Each row below holds a small network's activations on one input, seen along a few directions.
In each table, some parts of the input vary, and every possible input appears once, in random order.
A made-up example of a description, with smaller parts first: one of 3 separate values, together with either a single point or one of 11 places around a ring or (one of 4 places along a line, together with one of 5 places around a ring).
Shared parts are said once, and a part with two or three values counts as separate values.

Other details of the inputs shift rows strongly along two fixed directions, in all tables alike. That doesn't count.
To show where, the next rows are all for the same input, with only those details redrawn:
[ 16   8 -32  -9  17  -1  13  20 -25  -9  18  -3 -37  27  19]
[  5   8  18  -7   3  11   9  -7   3  21 -21  -7  40 -41  -6]
[ 12 -30 -13  42 -35  51  42   1  73 -26  59   0 -51  47   9]
[ 13 -26 -20  50 -29  55  42   1  79 -34  73   0 -53  56  17]
[  4   6  25 -15  -2   7   8  -8  -4  30 -34  -7  44 -52 -13]
[  2 -24  40  36 -42  56  33 -26  87  11  10  -5  35 -33 -17]

A family of inputs:
r1: [  -7  -10  -67  -35   45 -105  -29   35  -62  -12  -23  -11  -46   67
    8]
r2: [  3   8  31 -20   2   5  -3  -1  -5  20 -43   3  41 -52  -7]
r3: [ 15  25 -37 -12  17  -8 -11  24 -40 -37  22  10 -45  50   6]
r4: [ -3   8  25 -21  10 -14 -17   9 -36  16 -42   8  13 -41   1]
r5: [  6  18   2 -11   5  -7   3  -3 -32   7 -11  -6  19 -20 -22]
r6: [ -9   6  35  -8   3 -10 -25   5 -24  15 -37  16  12 -35   9]
r7: [  2  21 -14   9   6  -6 -35  16 -23 -36  25  22 -47  52  21]
r8: [-19 -42 -23  43 -41  38  24 -29  63  -7  91   0 -42  57  12]
r9: [-13 -20  33  54 -44  52  31 -42  81  23  33 -10  35 -16   2]
r10: [ -4   6  25  11 -13  16 -16  -8  11 -14  -3  11  12 -11 -18]
r11: [ 14  21 -74  -3  42 -85 -22  32 -60 -41  -3 -12 -55 105   8]
r12: [-13   2 -24  -9  17 -11 -38  18 -18 -31  31  24 -51  40  32]
r13: [ -5  10  -5 -20  48 -79 -15  13 -50  13 -80 -20  19  -4   0]
r14: [ -9   2  22 -35   5  -1 -17  -8  -7  15 -32   5  47 -55 -19]
r15: [ -6   1  16 -30   2   1  -4 -14  -6  25 -24  -5  49 -55 -23]
r16: [ -6   4 -41 -24  26 -16 -29  25 -33 -33  31  16 -55  40  24]
r17: [ -9  10  13  -5 -10 -13   1 -24 -42  33 -12 -10  27 -23 -19]
r18: [  2 -25  21  41 -31  47  36 -14  71  -4  28  -4   5  -9  -6]
Q: Describe the family of inputs behind these rows.
A: one of 3 separate values, together with either a single point or one of 5 places along a line
Q: The inputs of r7 and r6 match in every part but the choice among 3 separate values. If r5 is changed in the same way as r7 into r6, which row does it become?
A: r18
Q: Change only the choice among 3 separate values in r13. List by row number the other rows that result.
A: r1, r11
Q: Change only the choice among 3 separate values in r17. List by row number the other rows that result.
A: r8, r9
